A small network was shown many inputs. Here are its activations along a few directions, one row for each input.
Each table varies a few parts of the input and shows all the possible inputs, shuffled.
Descriptions start from the smaller parts, as in this example, which fits no table here: one of 8 places around a ring, together with either a single point or one of 11 places around a ring or (one of 3 separate values, together with one of 4 places along a line).
Shared parts are said once, and a part with two or three values counts as separate values.

Other details of the inputs vary at random and push rows far along two fixed directions, the same in every table; ignore that.
These rows show it; all are for the same input, with only those details redrawn:
[ 82 -21   4  25 -62 -64 -70   4 -55  47 -13 -42 -35]
[ 88   9 -12  26 -64 -66 -85   7 -49  33 -43 -42 -18]
[  0 -44   0  -4  22  26  60  -1  21  57  64   1 -54]
[ 11  -7 -20  -2  16  20  38   2  26  41  27   0 -35]
[ 85  12 -15  25 -61 -62 -81   7 -45  32 -43 -40 -18]
[ 84 -18   4  26 -63 -66 -74   4 -57  46 -17 -43 -33]
[ 73   4 -12  21 -49 -50 -62   6 -36  35 -28 -34 -23]
[ 17  -3 -21   1  10  13  26   3  21  38  18  -4 -31]

A family of inputs:
x1: [-66 -44  19  -7  28  26  67 -11   6  -1  53  22 -24]
x2: [-32  92 -41 -16  25  11 -17  -2  30 -62 -62  20  52]
x3: [-18  89 -39 -11  34  42 -15  13  51 -68 -70  32  64]
x4: [-25  90 -48  10  19  43   6  12  62 -63 -79  36  62]
x5: [-46 -46  43 -14   8  16  54 -16  -7  10  65  27 -21]
x6: [ 27 -21  39  -4 -61 -53 -55  -4 -66  -9   0  -9   6]
x7: [ 25 -10  14  18 -56 -74 -89   1 -72 -23 -36 -26   9]
x8: [-49 -73  34  14  12  18  49  -9  -7   9  61   9 -33]
x9: [ 93   4 -13  14 -67 -64 -87  14 -50  27 -35 -44 -13]
x10: [  9 -47  17 -13  22   0  67 -20   4  74  61 -28 -25]
x11: [-23 -75  47   2  -1  21  37   6  -8   7  65  18 -18]
x12: [-41 -52  39 -27  20  11  39 -10 -11  -1  70  19 -18]
x13: [-21  84 -29   3  17  42  -4   5  47 -51 -69  37  56]
x14: [-30  86 -65   5  23  22 -17   9  48 -73 -82  15  58]
x15: [-31  96 -41  -1  43  43 -15   9  54 -65 -74  30  61]
x16: [-34 -24   4   9  -1  20  33  -4  11 -14  15  19   0]
x17: [-35  90 -64 -25  15  34  19   9  52 -70 -68  36  63]
x18: [-44 -61  16  -9  23  28  49   0  11 -10  58  16 -15]
x19: [-29  99 -37 -27  23  48   8   7  59 -64 -64  39  63]
x20: [  0 -33   1 -31  38  21  84 -12  26  59  62 -19 -12]
x21: [ 24 -41  36  19 -71 -66 -58  -5 -77   0  -8 -14  -7]
x22: [ -9 -40  -7  -7  43  23  47   2  22  47  64  -8 -53]
x23: [ 36 -26  52   3 -51 -56 -86   0 -68 -10  -9 -19   3]
x24: [ 62   4 -11  25 -34 -48 -61   3 -37  34 -25 -42 -30]
x25: [-32  70 -54 -22  21  18   2   8  36 -67 -57  24  52]
x26: [ 33   6  43  22 -57 -59 -94  -6 -67 -13 -43 -21   8]
x27: [-27 -43  12  -3  -6  18  33   2   2 -12  33  16  -2]
x28: [-35  98 -39  -9  20  18  -4  -6  33 -59 -68  23  49]
x29: [ -1 -39 -12 -19  40  28  52   7  28  40  63  -3 -46]
x30: [  9 106 -72 -12  47  15  25 -10  60   1 -72 -24  48]
x31: [-53 -40  43   5  39  48  53  -7  14   6  53  28 -19]
x32: [-61 -42  45 -18  43  38  49  -9  13   3  66  24 -20]
x33: [-23 -23  31  -8  10  36  25   4   8  -8  30  29   7]
x34: [ 10 -54  14 -26  36  -2  58 -13   4  62  69 -33 -23]
x35: [ -3 -46   0  -5  24  28  64  -2  22  58  67   2 -56]
x36: [ 83   0   4  13 -39 -90 -83  -9 -63  44 -34 -78   7]
x37: [-48 -57  40  15  26  33  51  -2   8   5  55  19 -24]
x38: [-46 -64  38   8  31  27  39   3   5   1  62  15 -21]
x39: [ 28 -18  54  14 -59 -46 -66  -6 -61   0 -14  -9   1]
x40: [-17  76 -46  -2  25  32 -12  18  51 -71 -69  25  60]
Describe the family of inputs behind these rows.
Answer: one of 5 places around a ring, together with either one of 2 separate values or one of 6 places around a ring
The inputs of x27 and x14 match in every part but the place on the ring of 5. If x9 is changed in the same way as x27 into x14, which row does it become?
Answer: x22
Which other rows agree with x35 in the place on the ring of 5? List them by row number.
Answer: x4, x5, x10, x13, x16, x21, x39

A family of inputs:
x41: [ 33 -60  18  26 -28 -34  -3  -2 -30  48  36 -24 -30]
x42: [ 16 -67  49  -9 -12 -42 -26  -7 -53  24  62 -20 -26]
x43: [-20  59 -33   6  16  44  13  15  52 -55 -44  42  42]
x44: [ 45 -59  30  18 -24 -25  -6   4 -30  42  39 -20 -27]
x45: [  6 -91  55  36 -49 -33 -17  -1 -54  21  50   1 -35]
x46: [ 74  39 -24  25 -61 -63 -73  -2 -40  14 -74 -31  29]
x47: [-61 -31  12  -5  58  85  65  17  55 -14  51  46 -16]
x48: [-58 -51   3 -10  49  29  70  -8  26   0  51   0  -2]
x49: [ -7  35   5 -22   7   0   6 -12  10 -25 -31 -12  48]
x50: [ 35  32   6 -19 -22 -37 -55   2 -33 -14 -39 -11  46]
x51: [ 35  17  17  -5  -9   0 -15   1   2  29 -10 -20   0]
x52: [ 32 -93  31  35 -27 -34 -13  -1 -42  55  43 -39 -47]
x53: [  18  116  -56  -20    0  -11  -36    2   21  -63 -109    4   98]
x54: [-52 -44  21 -35  48  15  74 -17   3  25  76  15 -26]
x55: [-43 -11 -30  -3  59  52 100  -2  57  28  55  19 -32]
x56: [  7   3  10  12 -14   0 -37   8  -9 -17   0  20  -9]
x57: [-33 -71 -11 -29 -29  41  74  15  21  -3  75  44 -55]
x58: [-23  31 -46 -11  72  69  49   8  77   3   9  16 -10]
x59: [-49 -18  36 -14  31  56  51 -11  29   5  53  33 -27]
x60: [-24 -21  41   2  -2  31  30  -6   8  -6  20  19  -1]
x61: [-26  48 -35  13  25  52   5  18  53 -59 -52  32  37]
x62: [ 12 -17  37  30 -59 -43 -49 -10 -58   2 -16 -17 -17]
x63: [ -9 -39  17  -5  15  -2   5   2  -8 -11  18 -15  11]
x64: [-13   2 -20   6   7 -23 -16  -2 -14 -22 -21 -25  11]
x65: [  1  68 -51  36 -20  -8 -62  15   5 -60 -95   3  30]
x66: [ 17 -80  55  -1 -22 -43  -9  -5 -55  18  55 -22  -8]
x67: [ 24 -31  31  29 -64 -44 -47  -4 -59   5 -12   2   1]
x68: [ -8  33  -6   4   6  31 -11  20  27 -34 -19  36  21]
x69: [-15 -22  20 -25  28  11  23   5   6   0  42   6  10]
x70: [-17  70 -46  -3  28  29  41  -9  50   3 -38  -4  11]
x71: [ 39 -57  58   2 -24 -28 -19 -15 -43  67  53 -34 -53]
x72: [-16  98 -39 -24  21  -5 -16 -11  28 -42 -74  -9  47]
x73: [-51 -57  23 -25  33  17  87 -21   5  24  72  13  -1]
x74: [-65 -24  -4 -34  84  62  73  -3  52  -6  62  18 -10]
x75: [ 62   7  -6  21 -22 -22 -71  21 -17  12 -36 -32   0]
x76: [ 60  51 -23   0 -23 -28 -58   0 -15  15 -46 -13  11]
x77: [ 61  21 -50 -27 -95 -70 -75  17 -45 -38 -58 -28  18]
x78: [-19 -45  48  18 -28  -1  12 -13 -21  12  24   4 -15]
x79: [  4  93 -24  11 -22 -10 -60   0   7 -46 -92   7  27]
x80: [-51  40 -34 -33  78  66  50  12  73 -39  -6  21  40]
x81: [-14  43 -30 -28  55  65  68   6  66  16   9  32  14]
x82: [ 10  42 -22   6  -2   5  13 -10  27  13 -38 -16  19]
x83: [-20 -28 -60 -46   8  59 107  16  65  17  59  29 -45]
x84: [ 26 -31  38  21 -53 -51 -60  -2 -69  11   2   2 -30]
x85: [ 20 -77  75   9 -42 -19 -25   4 -63  30  54  12 -31]
x86: [ 16  45 -13  -5   9  21  18  -4  35   6 -33  -9  23]
x87: [  32   60  -38   46  -52  -34 -102   17  -14  -60 -116   -9   48]
x88: [ 33  66 -60  19   6 -13 -53  14  19 -13 -76 -21   5]
x89: [ 11  23   6   0 -32 -55 -41 -18 -43 -10 -39 -40  22]
x90: [ 13  56 -29  19  -8   7 -72  17  10 -51 -69  11  21]
x91: [  6  22   4   8 -21   8 -13   5  -4 -26 -32  28  29]
x92: [-41  32 -10 -22  26  16  44 -19  32 -17 -16  -4  41]
x93: [ 16  50 -38  -5  13  -2   1  -1  16  15 -29   3  -3]
x94: [ 58  91 -51   7 -10  -8 -60  23  23 -19 -82  -8  43]
x95: [ 20 -23  10  12 -35 -69 -45  -7 -61   0  -1 -35   0]
x96: [-38  26 -59   5  62  56  67   5  68   2  -1   7 -11]
x97: [-57 -60  20  10  39  42  47   4  17   4  63  28 -55]
x98: [ 10 -47  68 -21 -16 -26 -14 -11 -43  24  38 -27  -3]
x99: [ 31 -60  25  16 -30 -41   3 -11 -55  64  44 -24 -47]
x100: [-29 -18   2 -18  32  -6  26  -6   2   1  38   1 -13]
x101: [-60  44 -49 -23  60  44  74  -5  71 -35  -6  24  47]
x102: [-66  -4  17 -49  71  58  87 -21  50   6  61  16  -3]
x103: [ -1  29 -27  -1  12 -26 -43   3  -6 -31 -42 -21  16]
x104: [ 24 -23  24  30 -46 -48 -67   7 -52  -4  -4  -1 -29]
x105: [ 25 -50  12  18   3   4   5   9  -3  29  25 -20 -24]
x106: [-47   3  -5 -22  65  57  95 -14  60  37  48  12 -38]
x107: [ 64  23 -13  14 -26 -36 -67   8 -20  16 -26 -22  -7]
x108: [ 36 -68  30  19 -20 -44 -18  -1 -46  59  55 -26 -65]
x109: [-39  32 -23   5  11  28  33  -2  19 -22 -15  38   9]
x110: [-24 123 -81 -21  28   7   7  -5  40 -57 -92  11  76]
x111: [ 41  17 -10   2 -13  -7  -3   1  -3  19 -20  -5  15]
x112: [ 14 -46  43 -22 -11 -36 -17 -14 -52  26  46 -12 -12]
x113: [ 16 -71  66   8 -38 -23 -30  -6 -62  30  56  11 -44]
x114: [  9 -50  75   7 -36  -6 -26   0 -41  18  32   0 -23]
x115: [-17 -46  22  27 -20 -10   4   1 -27   4  35  12 -34]
Describe the family of inputs behind these rows.
Answer: one of 3 separate values, together with either a single point or (one of 4 places along a line, together with one of 6 places around a ring)
The inputs of x102 and x71 match in every part but the choice among 3 separate values. If x110 is changed in the same way as x102 into x71, which row does it become?
Answer: x99
The inputs of x100 and x108 match in every part but the choice among 3 separate values. If x50 is changed in the same way as x100 into x108, which row does it become?
Answer: x81
Change only the place on the line of 4 in x60. List by row number the other rows that result.
Answer: x43, x61, x91
Start at x79 and move only the place on the line of 4, one step at a time. The first step leads to x84. Which rows follow, in order?
Answer: x104, x97
Change only the place on the ring of 6 in x64. List by row number the other rows that result.
Answer: x48, x63, x74, x80, x103
Change only the choice among 3 separate values in x69. List by row number the other rows that result.
Answer: x68, x94

A family of inputs:
x116: [-61 -84  87 -10   5   9  16  -2 -37 -41  66  26  13]
x117: [ 41  18  26  -9   2 -19 -46  -3 -27  20 -17 -18  19]
x118: [ 48  11  11  10  -8  -3 -57  14 -17  14 -17   0 -10]
x119: [ 16   6   5  50 -14 -20 -46   0 -13   1 -25 -14 -19]
x120: [-28 -52  39   0  -9  10  27 -10 -12  29  61  15 -68]
x121: [  5  -8 -22  27 -21 -26 -40   3 -24  -8 -27 -23 -21]
x122: [ 24 -36 -20  19 -36 -13  -8  16 -13   2 -10 -15 -12]
x123: [-43  -3   6 -39  22  53  98 -15  46  10  46  26   3]
x124: [ 43  16  -2  27 -43  -1 -39  12 -15   6 -40  12   6]
x125: [-30  -3  -4 -37  45  66  63   6  57   9  55  33 -35]
x126: [-28 109 -95 -43  79  50  35   8  91 -52 -72  -2  73]
x127: [ 24 -19 -21   9 -46 -26  -6  11 -21  -1   4  10 -14]
x128: [-12 -84  19 -10   0  -4  60  -9 -13  32  54 -21 -13]
x129: [-44 -26  -1 -22  17  74 101   2  56  14  64  46 -35]
x130: [ 36   4 -26  -6 -20 -33 -46  15 -21  -4  -2  -4 -13]
x131: [ 17  29   5  31 -17  -9 -51   1 -20   1 -44   9 -12]
x132: [-70 -10  31 -15  71  58  92 -22  32  28  53  29 -15]
x133: [ -4 -58  53  -3  -2  16  48 -14 -18  49  56   7 -11]
x134: [-24 117 -54 -57  57  54  36  -3  85 -39 -47  20  54]
x135: [ 36 -11 -25   4 -10 -20 -47  21 -13  -1 -16 -30 -10]
x136: [ 33   0  12  25 -26 -27 -20  -4 -11  11 -26 -26  31]
x137: [ 39  -6  -3  45 -36 -12 -30  15  -1   6 -26  -9   1]
x138: [ 46   3   1  28  -3 -14 -54  18  -1   8 -14 -21  -8]
x139: [ 30   9 -10 -26  -9 -49 -34  -3 -30   1  -2 -22  17]
x140: [ -2  14  -6  -3 -20 -57 -25 -16 -42  -5 -14 -16   7]
x141: [  2 -60  49  -3  38   2  27  -8  -1  45  71 -25 -18]
x142: [-34 -62  11   5   0  -9  32  -7 -22  23  70  16 -62]
x143: [ 10  13  21  31  -4 -35 -34 -17 -23   5 -24 -32  11]
x144: [ 25   2 -14  -9 -41 -48  -9  -6 -31  -3 -14 -10  24]
x145: [-57 120 -49 -35  46  46  45 -13  73 -44 -59  26  44]
x146: [-20 -32  41  19 -37  -6 -69  17 -35 -70 -13  32  21]
x147: [-17  86 -64  -3  19  -9 -18  -8  22 -46 -89 -23  53]
The inputs of x126 and x135 match in every part but one. If x141 is changed in the same way as x126 into x135, which row does it become?
Answer: x138
Describe the family of inputs behind these rows.
Answer: one of 2 separate values, together with either a single point or (one of 3 separate values, together with one of 5 places around a ring)
Change only the place on the ring of 5 in x140. List by row number the other rows that result.
Answer: x132, x143, x145, x147
